These are the activations of a small network on made-up records, seen along a few directions, one row for each record.
Each row is followed by the record's values for the fields Bis, Kubas, Dened, Pok, Noduz, Kinor.
Not every record has every field; a missing one is left out.
Other fields move the rows too, some of them a lot.
Strong random noise was added to every row along 21 fixed directions; ignore it. To show where, here is one row again and again, with new noise each time:
[-284  132 -324  -89   17   24  131  -81  385  553 -283   -6  126  152
   16  315  -59  232 -238 -265  283  123    1  -48 -252   46  -97  -99
   -1  280   74  269  158 -146  -42  376   96  193 -303   56  423 -173
  229]
[ 341  233   65   -1 -288   81 -261  186  225  276  161    1  -39 -332
  340 -339  399  126 -140  -70   96  158   64 -116 -176 -271  197 -325
 -102 -260 -215  -48    1   30  355  -47 -383  105 -111   75  485 -572
   60]
[ -29  217 -338  238   34   39  116  -77  -90 -293 -319 -113   13  457
 -117  445 -227 -272  106  -17   79 -353 -113  486 -131  483  -65 -399
 -197   72  107  101 -200  -46   32  465  221   79  251   83   99  134
 -113]
[   2  -71  -22  423 -106  263 -442  -29    8 -194  354  152    9 -183
  104  -14 -368 -253  -47   75 -151 -146 -210 -155 -141  279  136   57
 -482   66  107  275  580   31  346 -113  597  422  310  191  116 -245
 -330]
[  20 -259  -76   68  204 -137  -65  144   22  -59   75  164  -92   26
  256  -24  170  110   71 -147   15  122  -56 -102  -38   60   -1  206
 -196  110  137   -1  253   52 -243 -149 -189  223 -195  206  101  -99
 -188]
[  35  -47 -351 -298    4   39  153  505  -48  116  299 -561   80  118
   25  200 -213  159  275  214  177  -35 -291  218  377 -419  159 -247
 -199 -125  -27  170 -162  -29  245 -134  251  316 -273 -271 -476  246
 -359]
[ 126  -32 -216 -173  -18 -142  189   23 -109  171 -103   -5  -21  -78
 -171  133  161  217 -107  115  120  -34 -210  295  166   10  147 -254
   56  -74   42   71 -249   -8  148  328 -428  -48  -33 -122   90  -38
  -40]
[  94 -316  260  220 -690 -297  114 -106 -295  374  -13  512  -19  -56
  493 -100  238  -69 -262 -130 -185  199  -26  150 -123  110 -150  130
  -21   73  192   13  -80 -115  371  -91    8 -114  -89  132  217 -366
  321]
[  41 -149 -403 -297 -258 -113  349  -13 -377  336 -108  159   51  155
 -189  602 -297 -184 -220 -129  -86   13   17  128  129  114  -96 -378
 -260  226  470  228 -266   49  147  115  344  284 -193 -101 -250   93
  -17]
[  41 -354 -116   79 -240 -190   59 -139  272  384   95  124  142 -122
  125   51 -207 -226  -14  341 -150  226 -141  185 -132  -47  311  504
  187   11 -180   26   85   32   29 -309  249   60  216   32  -10  184
  -24]
[ -95   68  292  266   31  108 -313  268   77 -151  134 -162 -110  -62
  115 -143  150  -91  299  463 -110    3 -168    7  -43  -46  438  314
   -1 -269 -259   37  280   -5  127 -345   87  -16  235   87 -223    7
 -445]
[ -34 -200 -265 -418   -3  408  238 -288  546  118  186   49  252 -290
 -175  192 -347  151 -197 -194   14 -230  214 -172  130 -291 -161  304
  200  290 -414   17 -288 -126 -200 -216  492  441  193   19  399  177
   68]
[  49 -130  306  292 -400 -307 -227  -20 -122 -494  -20  368 -189  -31
  506 -380  -26   16  -58 -261 -187 -174  -42  109  -93  175 -177  396
  173 -197  140 -165   40    5  367 -110  234  253  211  179   88  -82
  -86]
[ -21  122   -7  207 -275    0  343  -71 -744   44  394  -71  325   14
 -282 -115 -328 -155  172  106 -113  -31 -249  258  146   96 -245 -359
  -35  -44  148   46 -138 -315  376  457   72 -121  177 -252 -285  342
   31]
[ -95   26 -175 -335  158 -247  268  -53 -200  220  187  -47 -210  105
 -193 -167  104  159   35  242   26  327  -96  271   68 -181  325  -95
   -5 -182  135  -37  -18  -54 -148  -40  121  175 -117  -95   78   -4
  -55]
[ 275  321   67   38 -105 -180  -14  -20  110  285 -191  165  -47  267
 -482 -196 -255 -275 -242  162  156  100 -278  107   37  -20  508  -46
  317 -230  -40 -373  218   50 -251   51 -126 -117  291 -457 -193 -218
  590]
[  61   92   49  134 -385 -234 -390  200  181  -42   73 -536   46 -170
  358 -664 -144  328  341  243   -2   82  -86  426  -78  130  299  376
  462 -275 -107  171 -234 -133  257  433  520 -342   83   -4 -158    8
 -434]
[-182   10   -7 -341  399 -156  149 -180  -60 -118   55  188 -208  180
 -332 -218  -65  286    6 -138  175   94   51  -56  -76  120  224   95
  135    5  334 -293  114  -13 -510  351   63  254 -186   41  169   38
 -239]
[-588  223   44   28  193  171   21 -296  141 -138  -26  -65    3  -23
 -342   79   -4   43   33  185 -136    7   15 -144  -74  -58  -47  277
  273   37 -131  154  250 -166   -2  -38  391  291  220   45  182  314
   21]
[ -71  264  -52   82  213   -7 -164 -148 -203 -249  -99   26  -27 -133
 -290 -119  243  -80   -5   23 -145   70  -91 -223 -225   76 -131 -274
   72  -73  199 -140  180  208   44  265 -380  150   -4    1   84  117
  -88]
[-177  123 -103 -319 -235  191  316 -263  209  113 -107  202  104 -151
  -42  322   18  237 -324 -322  155 -285  147  -45 -120 -180 -270 -290
  164   38  -94  -46 -365 -112  474  320  -65  499  -61   77  629   67
   28]
[ -34   78   38   10  138  213 -215  -71  228 -162   58 -118  -74  363
  -15   36    4 -305   41   96   78   -8   53 -157  -32  -36  204  162
 -320  -11   11   27  511   24 -282 -519  482   61   24   45 -110 -271
  211]
[-156 -151 -386  144  289 -354 -245 -162   18   86 -217 -108  -51  -51
  260  -63  -35  119   11  166   -3  219 -325  268 -543  453   65  104
 -206  -35  381  330  403  234   87  392   64 -165 -140  219  -41   -8
 -544]

[-285   47  -76   75 -125   61  166  -83 -422  281   11  -33  255  108
 -404  245  302 -457  248  398 -285  229    6 -237   62 -177   32  321
   84   59  110  162  442  -19  270 -425 -224  235   36   77 -116  473
    3]
Bis is p1, Kubas is f1
[ 166 -229  103  112 -304 -202 -320  104  147 -271 -178  255 -131 -276
  346   -1  133  103 -212 -263 -169  -83  111 -124  238   73 -117  296
  127   14   89  138  -34  154  228 -253 -107  135   50  117   22 -198
  118]
Bis is p2, Kubas is f2, Dened is s1
[ -12  -12  301 -180 -441   31  187   85 -370  231   92  125 -339  462
   98  -74  204 -110  130  215    0   56  129  350   99   -2  419   41
 -219  -62  110  -67 -173 -212   41 -343  641    3  -29  119  120 -460
  -80]
Bis is p3, Kubas is f2, Dened is s1
[-331  377   86  -78 -100 -165  266  191 -197  358 -378   63 -228  325
  -81  270  164   55   11  -44  -12  238  224  124 -134   62   89 -288
  115  -11  105   68 -267 -185  -87  198   91    6 -155    6   46  -32
   76]
Bis is p3, Kubas is f1, Pok is h1, Noduz is j1, Kinor is d3
[ 127 -123 -336 -116   81 -206  277  -11 -163  214 -172  150  -71 -115
  163  226  227  247 -115   -3  -16  -96   83  502  122  284  138  160
 -198 -109  -26  472 -266 -173  109   58 -321 -118  229  287  306 -162
 -322]
Bis is p5, Kubas is f2, Dened is s2
[-259 -398  147  -52 -376  -63  -17  -72   18  589   66  -47  222 -335
 -117   53   75  198 -177  283  -53  297 -279 -251  125 -174   63  230
  318  290  251  136  113   67  362  215  -32 -174 -423 -210 -221   85
  118]
Bis is p2, Kubas is f2, Dened is s1, Pok is h1, Noduz is j2, Kinor is d2
[  33  134  329  218 -299  282 -376  245  293  161 -129  107   72  125
  -59  355 -166 -354   48   70   84 -108  290 -386  -94  265  499  164
  -88   85  -22  124  322  -55   21  -26  209  -54   93  166 -199 -225
 -181]
Bis is p3, Kubas is f1, Pok is h1, Noduz is j1, Kinor is d3
[  62 -198  -67  -90   45  -49  260 -104 -197  104  120  147   19   40
  -27   99  158  -93   13  -99  -91  178  172  -23  -27  104  -67 -226
 -115  233  231 -183 -306   62 -336  132 -144   -6 -245  120  172   26
   22]
Bis is p2, Kubas is f2, Dened is s2
[  56  162 -242 -381  269  314  -76 -182 -155 -219  228 -399  211 -102
 -134 -411  264  224  -25 -210  144 -117    2 -306  108 -326 -446 -164
 -232  -81  190   47  260   85  142  -71 -190   83 -304  -54   96 -108
   81]
Bis is p1, Kubas is f3
[-311  451   64  267  139  196  144 -134  200 -125  -43  -78  111  454
 -134  467 -280 -381   42   38  158 -120   42   30 -162   -7  -87 -338
 -164  -65 -276   80  219 -302  -12  -15  270  -43  260 -124 -103  166
  479]
Bis is p3, Kubas is f2, Dened is s1, Pok is h2, Noduz is j1, Kinor is d4
[ -15 -129 -218  223 -167  -99  187  -55 -103   88 -110  -60   66  351
 -296  103  -85   -3   -5  136  146 -113 -393  389  348  230   82   -3
   84  292  188   39   -6 -112   11  392  -32   56   43 -138  226  -18
  380]
Bis is p2, Kubas is f1, Pok is h1, Noduz is j2, Kinor is d2
[-257  447  133  -13 -297  -24   45  251  -65   22 -285 -160  -35  647
  102  -14  148   40  299 -308  199  -80  407   33   73   68    9  358
  224  -31  138  139   76 -397   31   41  280  211 -127  206  112  -39
   68]
Bis is p1, Kubas is f3
[-143 -487  236 -259  412 -113  467 -101  480 -487   60  157  -40  147
  479  334  130  403   49 -378  460 -286  109   40  -68 -165 -309 -109
   27   44 -206 -549 -463  -13 -328  162 -599  -58 -457  131  174  370
  -63]
Bis is p2, Kubas is f1, Pok is h1, Noduz is j1, Kinor is d3
[ 347 -547 -226 -110  -76 -224  -65 -476  285 -276   92  277   22 -137
 -109 -167  -20  -16 -311    5  103 -132 -341   48   61   -5   75  119
  196   88  250 -496   -8  417   37  224 -265  340  -64  -75  470   -5
  231]
Bis is p4, Kubas is f2, Dened is s2
[-169  162 -313 -252 -105  289  279 -187 -150  194 -212  -87  332  342
  -66  177 -233 -352  143 -298   -1 -195  217 -141 -333 -100 -583  211
  -59  180   15    4  134   13  155 -276  396  280  -31  157   -9  377
 -112]
Bis is p1, Kubas is f3, Pok is h2, Noduz is j1, Kinor is d4
[ 361 -290 -203 -237 -198    4  148  111 -238  407  119 -127  203  375
 -132 -243  268   20  321  -46  328   84   -5   41  164   48  191  199
 -109  302  400 -214  100   55 -195  232 -420    0 -541  160  249 -166
 -175]
Bis is p5, Kubas is f3, Pok is h2, Noduz is j2, Kinor is d1
[-284  -77  -80  -40 -100  238 -207 -268  101   12 -165 -132  -23  172
  -79   87  344  -20  -33  112   13  -49   25 -163  -55  137    7  250
 -103  281  277  248  320   65  113  -11  377  121 -220  244  370 -248
   -9]
Bis is p2, Kubas is f2, Dened is s2
[  89 -143  -50  164  125  -28  -67  369   94   84  332  -65 -154 -434
   66  -54  189   53   55  375 -324  305 -334  -24  233 -476  133 -159
   10  -14 -408  -66 -158  156  -59 -522 -187  323  109 -201   16   82
   46]
Bis is p5, Kubas is f1
[ 194 -371 -258  242  -23 -133   45  -21  221 -216  319   72  287  102
  333  101 -394 -141   17 -281  157 -124 -112   51  181   35 -181  272
 -242   90   21  117  289  -86   61 -165  -25  256   60   53    0  157
  188]
Bis is p2, Kubas is f2, Dened is s2
[-104  343   69   29  -23  104  -10  -90   36   -5  -62  -41   67  -48
 -117 -201 -202   46   30 -161    5  -48  218  -27 -183  145  -92  -12
  202  -26  -96   -5  -89 -158   16  279  216  -47  182   51  162   37
  -47]
Bis is p2, Kubas is f1, Pok is h2, Noduz is j1, Kinor is d4
[  11  492  227  -77  -67  568 -125 -146  -43  -24 -355  -43  137   64
 -659   23  415 -171   47   66   71 -338  167 -356   33   -1   17  -49
  300   89 -179 -207   36  -16   23  182 -464 -111  169   15  299 -115
  148]
Bis is p4, Kubas is f3, Pok is h2, Noduz is j2, Kinor is d1
[-185  -70  114 -200  -11  381  171  -97  189  207   95 -152  151  280
   65   59 -170 -168  175   32   98  -58  140 -113 -286 -121   18  192
 -104  192 -108 -210  -27   -9 -209 -219  624   -7 -169  131   11   75
 -246]
Bis is p2, Kubas is f2, Dened is s2
[ -87  163  -80  -86  143  163 -286  482  214  426 -474  -43 -137 -143
   62  261 -171  136 -240 -156 -116   54  -67 -368 -158  -68  -90  -10
  -25  197  -89  221   18  199 -264 -239  331  -36 -135 -175 -486 -243
 -132]
Bis is p4, Kubas is f1
[ -72  -12  238 -201  -93  -78  206 -174 -326   83  457  107 -133  -14
 -110   57 -113   -7  -51  268   86  155  -31  121  -29  -96  289 -594
 -291 -202  189  -70  -71  -94  296  224  208 -120 -159 -153 -122  -47
  -43]
Bis is p5, Kubas is f1, Pok is h2, Noduz is j1, Kinor is d4
[ 139    1   33  353 -209  196   17    7 -242 -282  243 -219  310  -81
  235 -425  142   39   95 -114  -66 -256 -322  131  155 -142 -600  -65
  -16   -3 -180  -86  -98 -112  346   -3 -194 -106  116 -111  105    1
  269]
Bis is p1, Kubas is f2, Dened is s2
[  48  158  -52  217 -366 -157 -344  -83  387  211 -138 -225    8  100
  415  -52  260  -55  -93  169  184  155  -40  226 -178    2  235   65
  -91 -235  -83  397  373  -81  496  -85   52 -240  -12   87  233 -446
  369]
Bis is p1, Kubas is f2, Dened is s1
[-217  230  122  149  -85  370  133 -263  179  162   71 -113  152  348
    6   81    8 -199  143  185  260 -130   34  170 -315   67  141 -108
 -192  -13 -230  -28  177 -261  147  107  241 -104  128  173  477 -179
   68]
Bis is p3, Kubas is f2, Dened is s1
[  -9 -158 -369  -19  442  229  139  177 -391  -12 -116  -17  -23  227
 -274   85  137  -37  296   71  -11 -181 -375   48  -26  116 -106   42
 -262  307  125 -160  201  236 -237  -26 -289  362  -39  155  110  151
 -618]
Bis is p1, Kubas is f2, Dened is s1, Pok is h1, Noduz is j2, Kinor is d2
[ 277  -12 -187  -98 -325   12  133   88  -36  428 -141  213   98  -17
  280 -393 -181  178 -154 -562  -14  -45  108   63  -24  -31 -422  351
  102  230 -169  -24 -146 -177 -151 -135  224   39   94   28  264 -323
  235]
Bis is p5, Kubas is f1, Pok is h1, Noduz is j2, Kinor is d2
[ 172  475  396  131 -108   30  -47  342 -226 -372   88  206  -66  326
   59  115  -96 -463  340 -320   30 -110  580 -310 -118   63  166 -225
 -102 -295   10 -352    1 -114  -50 -115 -203  241  107  181 -196  140
 -196]
Bis is p4, Kubas is f1
[  72   31  -17   85  -32 -138  170 -377 -322 -327   27  184  -97  204
   18 -444   25  136 -159 -202   41 -193  -86  432  110  279 -240   65
  -69  -70  177  -18  -35 -222   -9  218  144 -119  266   31  405 -313
  330]
Bis is p2, Kubas is f2, Dened is s2
[ 198 -390 -424 -559   46 -277  384 -559 -111  343 -180  163  192   76
 -450   11  -60   66 -119  159  221  -61   54  328  147  210  269  638
  195   10  257  114  127   27  -79  118 -387 -278   94   89  111  143
  -77]
Bis is p4, Kubas is f1, Pok is h2, Noduz is j2, Kinor is d1
[-290  147  387 -133 -366  141  201 -598   82 -240 -115  265  104   19
 -159  157   12 -318 -199  -96 -206 -193  524 -177  -39  -52 -240  256
  421  -31  -75 -147 -220 -143  215 -230  317   48  282  110  179  276
  454]
Bis is p2, Kubas is f3, Pok is h2, Noduz is j2, Kinor is d1
[ -39 -127  437  173  -99  -45 -287 -319  425 -370  189  236 -169 -299
  -73  170  -73   61 -192  172  -26  -13  377  -40    7  491  606 -132
  150  -32   67   58 -304 -135 -178  652  261 -267  177  159  229 -173
  -46]
Bis is p4, Kubas is f2, Dened is s2, Pok is h1, Noduz is j1, Kinor is d3
[   4 -373 -178 -267  -16  -24  142   21  -55   59   40   82   67 -243
  -59  337  -72  180 -164  -79   15 -129 -110 -109  335 -136 -109   59
  -57  127  160  182  -26  135  295 -101 -242  225 -167  -34 -152  169
 -132]
Bis is p2, Kubas is f2, Dened is s1, Pok is h1, Noduz is j2, Kinor is d2
[-342  256  137   10  468  264   99   65   50  -77  -95 -208 -241  279
 -126  125  359  101   65  291  185  -85 -246   91   39 -241   90 -179
 -270 -145 -243   70  344  -49  -15 -330 -206  -26    9  -45   77 -150
   63]
Bis is p2, Kubas is f3, Pok is h1, Noduz is j2, Kinor is d2
[-385  213   36  135   15   20  257   -4 -138  -59 -185 -308   63  503
   29  183  245 -227  240  304   10  -84 -152  273   45 -197 -103  170
   48 -200 -140   64  191 -176  273 -381  -14   -8  100  -36 -167  331
  190]
Bis is p1, Kubas is f3, Pok is h1, Noduz is j2, Kinor is d2
[ -89  192 -291  214  435  226 -376 -166  184 -329 -194 -285  276   -3
 -118  135  191 -154  279 -283  -75   62  391 -509 -198  354 -432  150
 -142  401   92  392  449   10 -485  180 -169 -172  -64  340   88  112
   66]
Bis is p5, Kubas is f2, Dened is s1, Pok is h1, Noduz is j1, Kinor is d3

Which values does each new row have?
[-148    7  191  277  149  -41   88  290  502   79 -187   85  116  -27
 -137  170  -36  316  -21 -117  203  -90 -129 -115  170   27  126  163
  570  193 -259 -256 -217 -114 -345  490 -641   87  -52 -112  144  231
  121]
Bis is p5, Kubas is f2, Dened is s2, Pok is h2, Noduz is j2, Kinor is d1
[  -7  293  159 -107  -39  463  -43    0  -92 -257  -72  -64  -33  206
   33  -52  154 -255  163 -125  -45 -272  186 -209 -328 -173 -253 -244
 -160  -33 -155 -383 -105  103   52 -258  241  208  -10  146  175  -41
 -240]
Bis is p3, Kubas is f1
[ 127  201   50   96 -369  -48 -106   87  142   15  -24  -70   33 -280
  -60  165  391 -185   46  133 -271  258  307 -160  140 -264   58 -284
  386  -51 -252  -36 -436   28  152  -22 -310  143   48  -47  213  135
  405]
Bis is p4, Kubas is f2, Dened is s1, Pok is h1, Noduz is j1, Kinor is d3
[  56 -250 -179  -16 -201   24 -169   20  459  407   -5 -104   69  -46
  128 -334 -180  127 -130 -175  -58  337 -150 -181 -106 -252 -235  165
  276  528  -61 -222  -68  199 -453  -87  570  177 -366 -169  218 -184
  453]
Bis is p1, Kubas is f1, Pok is h2, Noduz is j2, Kinor is d1
[  39  153 -445  -46  237 -310  142  472  245  255 -186  -11  -20 -146
   20  317 -252  368 -125 -404  130  195 -123  -11   -3 -140 -153 -593
  194  126  -31  -28 -407   83 -200  528 -461  435 -307 -250   25  265
   -2]
Bis is p1, Kubas is f1
[  48  102  -15   93  176  181 -174 -218  431 -340  250 -304  212  -11
  -53 -157 -295   87  -72 -175  304 -142 -139 -113  -28  -44 -190 -393
  -43   25  -19 -180   59   10  -91  445   43  -98 -140 -228   72   14
  387]
Bis is p5, Kubas is f3
[-385  238  230  530  279   42   64  440   80 -338 -266 -284 -157  175
  290  217  542  162  427  248 -113  -94 -117  335   82    2 -149   13
  130  -52 -587  145 -278 -282 -130 -137 -352 -224  202  130   54  230
  -46]
Bis is p5, Kubas is f1, Pok is h2, Noduz is j1, Kinor is d4
[-559  -78  409  -76  101   93  249 -517 -130 -243  278   76 -139   19
  173  -96  222  386  -39  -94    8    7  343   99   69  112 -267  170
 -139   78  -25  373   -3 -517  -44   33  537 -386  -16  249  343 -157
  237]
Bis is p2, Kubas is f2, Dened is s2
[ 299   78 -392 -144   95 -206  -64  103   -7 -172 -324 -272   63  318
  134 -125  233  -36   58 -191  160 -105 -104  106   86 -129 -260  124
   -9 -159   99  -65  111  173  -46 -198 -376  -34 -137  -88 -149  -50
  231]
Bis is p4, Kubas is f2, Dened is s2
[-226   90 -157 -342  166 -225 -117  -44    4   40 -301  144 -271  -29
  225  226  144   13 -277 -344 -141  310  302 -404 -396  -98 -285 -269
 -236    4  474   97  147  347    9 -238  168  325 -500  129  -86  -87
  -69]
Bis is p3, Kubas is f1
[ -90 -140 -158  217 -288   47 -326  187  -14  124  -66 -195  230 -164
 -239  -35   27  -92   92  131 -208  116 -368 -399  162 -191 -189  266
  376  337  185   16  260  226  252   53   29  357 -196 -189 -162  258
   94]
Bis is p4, Kubas is f2, Dened is s1
[  50 -258   37  310 -177  -51  -87  437  144  409 -283  152   48 -172
  289   86   69  256 -126  114   96 -168 -666  101  -59  -26   50  248
  154   26 -223  -28   76  113  416  109 -507   24   15  -92    0 -108
 -263]
Bis is p4, Kubas is f2, Dened is s2, Pok is h1, Noduz is j1, Kinor is d3
[-337  221  261  460  302  -73   -7  157 -327 -101  319  -99 -165 -191
 -165 -114  177  102  197  337 -200  392 -275   -4  -10  -54   -4 -652
   -5  -10 -108  -76  -63 -136 -120  413 -251 -146  -51 -237  -95  191
  109]
Bis is p4, Kubas is f1, Pok is h1, Noduz is j2, Kinor is d2
[ 174 -310  -92 -329  227 -106  209 -222  -12 -199  179  240 -183  -16
  210  222  341 -189  -18   58  -30   47  214   29 -169 -158  113 -168
 -333 -200   43 -261 -158  258  -59 -403 -331  216 -133  259  227   56
 -257]
Bis is p4, Kubas is f2, Dened is s2
[  64  298   18   65 -265  197 -297   90    2   42 -166  -81 -107  102
 -273 -356   24  -95   41   35 -183   18  -24  -99  -51   19  126   49
  362  171   35 -258 -124  107 -194  116  530  302  107  -73  242 -239
   73]
Bis is p1, Kubas is f2, Dened is s1
[ 199   23   31  123 -561 -139 -213  217  -94   78  -85 -189  173  276
  393    7  -63 -366  167  -49   38   36  129   -3  -74   52   67  147
 -128 -137  314  107  171  116  460 -168  195  -42 -233   84 -386  -42
 -101]
Bis is p2, Kubas is f2, Dened is s2
[  28  113  280  343 -117  -94  -51  -53  152 -259   65  243  119   58
  305  255 -176 -356   70 -207   19  -33  416 -119 -310  326  100  -97
 -119 -161   15  -55   56 -105  107  152 -192  -80  137  291    6  162
  -68]
Bis is p2, Kubas is f1, Pok is h1, Noduz is j1, Kinor is d3
[ -94  134  244 -128 -134 -218  502  352 -765  100  275  435 -132  361
  209   95 -154 -106  162 -471  -95  139  510  -73  133   -1  -77  -38
 -270 -159  361  -40 -106 -393  -86 -260  150  363 -140  172 -254   66
 -211]
Bis is p4, Kubas is f2, Dened is s1
[ 144   47  109 -163 -209  562  103   -6 -188   18  378 -313  324  -89
  -25  -75   14  -88  189   53   29 -259  113  -86  206 -289 -229 -138
 -227   -6 -311   50 -165 -201  236 -270  175 -266   73  -65 -126  -71
   10]
Bis is p3, Kubas is f2, Dened is s1
